These are the activations of a small neural network, seen along a few directions. Each row is one input.
In each table, some parts of the input vary, and every possible input appears once, in random order.
A made-up example of a description, with smaller parts first: one of 8 places around a ring, together with either a single point or one of 9 places along a line or (one of 3 separate values, together with one of 4 places along a line).
Shared parts are said once, and a part with two or three values counts as separate values.

Table:
x1: [ 57  24 -54 -28 -36  43  18   2  69  -4  48 -11 -60  10 -16]
x2: [  4 -70 -20 -40  -9 -51  72   9  43 -34   7 -47 -13 -71 -93]
x3: [  -5   23   11  -29  -48   -3 -104  -19    6  -22    7   -5   10   27
  -13]
x4: [ 32  12  19  57  26  26 -22  12 -57  -5 -37  25 -23  82  82]
x5: [-29 -15   0  -5   2 -30  90  16  22   5  59 -33  12 -58 -33]
x6: [-19 -38   3   4 -14  47 -55 -38  21   1 -50  34 -21  -2   5]
x7: [-50  -1  34  31  76 -21  -4  17 -77  39 -83  57  49  -1  67]
x8: [ 10 -23 -10  -6 -44  28 -89 -36  17 -20 -18  13 -34  47  -6]
x9: [ -40   28   14  -65    0  -22 -111  -29  -35    4  -17    3   90  -11
  -22]
x10: [ 30  59  32  31   5   0 -39  14 -47  -8   2  14  14  73  69]
x11: [ 27   2 -39 -40 -27   8  29   8  79  10  48 -44 -48 -44 -53]
x12: [ -9 -71   4  12 -10 -37 120  13  21 -42   6 -24  -9 -57 -46]
x13: [-21  61  28  18  54 -49 -44  24 -81  35 -15  17  72  33  58]
x14: [-50 -11  26 -29   8   5 -63 -36   1   3 -52  27  50 -26 -28]
x15: [ 71  51 -37  33  -7  58  61  14  11  -3  60   7 -44  44  30]
x16: [-13 -26  27  90  54  29  13  15 -78  24 -75  48 -17  33  85]
x17: [ 25  24 -15  16 -11  19  80  13  30   7  64 -33 -28  -7  -1]
x18: [-19 -28 -24 -50 -19 -50  45   3  56  13  47 -48  -2 -71 -84]
Q: Describe the family of inputs behind these rows.
A: one of 2 separate values, together with either one of 4 places along a line or one of 5 places around a ring
Q: Changing only the choice among 2 separate values turns x3 into x10. The same change can be made to x2. Which row results?
A: x12
Q: Change only the place on the ring of 5 in x7. List by row number the other rows that result.
A: x4, x10, x13, x16
Q: Change only the choice among 2 separate values in x6. List by row number the other rows that result.
A: x16

Table:
x19: [  0 -41 -13  -5  -5 -21  90   6  42 -14  29 -29 -18 -51 -53]
x20: [-31   7  22  -5  14 -23 -58  -9 -50  12 -42  18  48   7  16]
x21: [ 34   7 -25  -3 -21  39  -5  -1  30  -6  14   1 -38  17   2]
x22: [-12 -34 -11 -36 -26 -30  38  -2  50 -17  35 -43  -1 -60 -74]
x23: [-28  -1  28  18   7  13 -73 -16 -49   3 -55  41  15  33  52]
x24: [ 25   7 -10  29  -1   9  62  17   5  -5  41 -13 -26  10   9]
x25: [ -9  37   8 -15   4 -10 -35  -7 -16  15   5  -1  37   9   5]
x26: [  5  19   2  15   8  35 -50  -6 -23   8 -23  29  -1  38  41]
x27: [  8 -35 -23 -29 -27   0  33 -12  67 -17  24 -24 -32 -43 -61]
x28: [ 10  20   4  29  25  11  10  24 -33  20  -9   7  -2  23  44]
x29: [-10  -1  28  30  37 -13 -20   5 -53   8 -53  33  18  25  44]
x30: [  7  17 -11 -28 -16  -9   9   0  33  -5  34 -19   1 -10 -26]
Q: Describe the family of inputs behind these rows.
A: one of 3 separate values, together with one of 4 places along a line
Q: Changing only the choice among 3 separate values turns x23 into x29. The same change can be made to x27. Which row results?
A: x19
Q: Change only the place on the line of 4 in x20. List by row number the other rows that result.
A: x22, x25, x30

Table:
x31: [ 16  34  27  41  35 -18   0  35 -60   9 -12   4  33  48  49]
x32: [ 33  -6 -38  -2  -8  28  24   1  42   3  25   0 -54   4 -12]
x33: [ 26  -7   4  58   0  28 -20  12 -34  -6  -8  11 -59  77  67]
x34: [  3   6 -10 -23  -5 -48  66  24  31  -8  35 -56  19 -43 -63]
x35: [  2  50  32  22   2   8 -79   0 -40   1   7  19  29  56  57]
x36: [-76 -41  27 -41  24 -44 -52 -35 -16  17 -64  14  53 -56 -35]
x37: [ 33  32  11  22 -20  36 -67 -19 -33 -22 -26  37 -12  75  53]
x38: [-71 -70  19 -55  -5 -57 -21 -30  14 -11 -35 -11  60 -92 -89]
x39: [-72 -22  50  12  37 -39 -93 -21 -76   4 -95  51  66  22  26]
x40: [ 26 -10 -27 -37 -63   6 -10 -17  72 -28  38 -27 -12 -25 -70]
x41: [ 11 -47 -14  10  -9 -18 122  18  54 -12  48 -29 -38 -60 -44]
x42: [  2  25  -1 -24   8 -27  43  21  -2   8  15  -9  30 -34  -4]
x43: [ 17  -9 -12  28  33  24 109  11  24   9  22 -12 -41 -27   0]
x44: [ 35  -5 -25  22  -6  43   9   9  -5  -2 -11  29 -55  30  33]
x45: [ 19  15 -13  -6 -28  42 -73  -4  -7  -4 -12   5 -19  30  27]
x46: [ 41 -33 -39  -9 -39  -5  71  -4  68 -30  45 -27 -43 -15 -58]
x47: [-68 -24  21 -20  37 -26 -71 -31 -44  13 -80  39  61 -22   7]
x48: [-12   2 -10 -40 -44 -22  -4 -11  54 -10  52 -48   7 -40 -75]
x49: [ 13  60   4  -8  -1  11 -44  -3 -14  21  11   6  32  13  27]
x50: [ 13  -2   7  46  25  32  77  34   4  19   1  14 -39  -3  55]
x51: [  5  -5  25  86  32  36  63  18 -36 -10  -6  14 -35  51  73]
x52: [  4  23  -1   1  34 -20  18  24 -40  26  -6  -5  28  11  18]
x53: [  9  -3 -32 -40 -32  31 -48 -14  26  -3  13  -7 -31   5 -24]
x54: [-10  38  -6 -43  -5  -1 -20 -17  16  18  43  -9  21  -4 -17]
Q: Changing only one part turns x46 into x33. The same change can be made to x34. Which row results?
A: x31
Q: Describe the family of inputs behind these rows.
A: one of 4 places along a line, together with either a single point or one of 5 places around a ring
Q: Which other rows agree with x44 in the place on the line of 4? List them by row number.
A: x45, x47, x49, x50, x52
Q: Start at x53 and move only the place on the ring of 5, one step at a time. The first step leads to x54. Which rows follow, in order?
A: x42, x43, x32
Q: Change only the place on the line of 4 in x38. List by row number the other rows that result.
A: x36, x39, x47
